A small network was shown many inputs. Here are its activations along a few directions, one row for each input.
Each table varies a few parts of the input and shows all the possible inputs, shuffled.
Descriptions start from the smaller parts, as in this example, which fits no table here: one of 2 separate values, together with either a single point or one of 11 places along a line or (one of 5 places around a ring, together with one of 6 places along a line).
Shared parts are said once, and a part with two or three values counts as separate values.
(in the rows, 128 means zero)

Other details of the inputs vary at random and push rows far along two fixed directions, the same in every table; ignore that.

A family of inputs:
r1: [152 115 132 115 127 126 136 154 132 128 141]
r2: [179 109 153  58  92 100 100 178 170 115 165]
r3: [143 142 155 180 142 134 108 122  59 194 104]
r4: [ 95 152 101 166 147 138 162  95 121  83 112]
r5: [ 80 127 108 154 148 153 156  93 148 118  96]
r6: [152 183 146 175 150 124 119 127  27 161 113]
r7: [113 115 115 123 119 128 132 111 170 107 129]
r8: [147 115 135 121 114 115 106 140 139 130 143]
r9: [ 79 142 105 139 142 141 149  84 142 122  95]
r10: [172 118 163 133 121 117  91 167  92 168 135]
r11: [ 82 144  95 135 148 137 163  90 133 120 102]
r12: [123 109 113 107 114 128 138 119 183  92 140]
r13: [ 80 130 105 153 152 152 159  97 146 118  98]
r14: [151 148 138 178 143 128 115 106  46 188 121]
r15: [ 99 119 121  90 120 120 133 131 178  96 133]
r16: [133 110 145 116 124 125 117 155 138 128 138]
r17: [109 125 131 146 132 149 126 126 110 145 117]
r18: [136 126 137  97 109 126 112 147 130 132 142]
r19: [169 135 160 118 116 105  87 156  89 171 136]
r20: [136  95 121  75  95 126 121 154 195  82 169]
r21: [ 87 150 105 165 156 148 168 113 129  82 103]
r22: [183 134 146 144 124 114 110 140  68 173 148]
r23: [185 111 145  54  99 102 111 182 160 110 173]
r24: [ 73 127 106 155 140 137 142  85 141 117 109]
r25: [180 135 152 145 122 117 101 137  75 175 146]
r26: [ 79 146 102 138 146 140 153  87 140 122  98]
r27: [139  94 121  76 115 127 143 161 195  79 152]
Each input here is: one of 3 separate values, together with either a single point or one of 8 places along a line.
Question: Changing only the choice among 3 separate values turns r10 into r8. The same change can be made to r17. Which row results?
Answer: r20
Question: Change only the choice among 3 separate values in r6. List by row number the other rows that result.
Answer: r4, r21
Question: Change only the place on the line of 8 in r9. List by row number the other rows that result.
Answer: r2, r11, r15, r18, r19, r23, r26

A family of inputs:
r28: [183 107 152 127 105 111  88 157 105 151 170]
r29: [185 122 169  97 104  95  76 153 115 179 144]
r30: [129 169 110 184 159 131 163 100  79 107 118]
r31: [ 84 130 131 179 148 147 120 112  97 153  98]
r32: [188 124 167 111 118 129 102 189  95 156 152]
r33: [ 96 126 126 160 157 151 148 113  99 166  92]
r34: [ 44 126  86  92 119 136 158  85 219  54 113]
r35: [121  97 130  80 105 133 130 169 206  60 151]
r36: [180  77 129  57  97 115 132 171 192 101 183]
r37: [100 126 136 175 150 143 125 109 114 163  84]
r38: [ 96 145 114 138 145 131 138  88  98 179  97]
r39: [117 167 126 176 165 139 160 125  75 109 100]
r40: [ 83 147 121 153 136 126 113  86 101 163 104]
r41: [114 143 109 171 146 151 145  90  95 145 113]
r42: [ 51 129  75  84 128 142 172  91 220  65 111]
r43: [192 121 156 128 102 116  94 158  97 142 168]
r44: [140  82 116  90 102 117 132 136 222  83 152]
r45: [202 164 151 100 119  91 108 171  75 128 155]
Question: What is each input in this table made of?
Answer: one of 3 separate values, together with either a single point or one of 5 places around a ring
Question: Changing only the choice among 3 separate values turns r30 into r45. The same change can be made to r44. Which row results?
Answer: r29
Question: Change only the choice among 3 separate values in r28. List by row number the other rows that result.
Answer: r31, r40
Question: Change only the place on the ring of 5 in r31. List by row number the other rows that result.
Answer: r32, r33, r35, r37
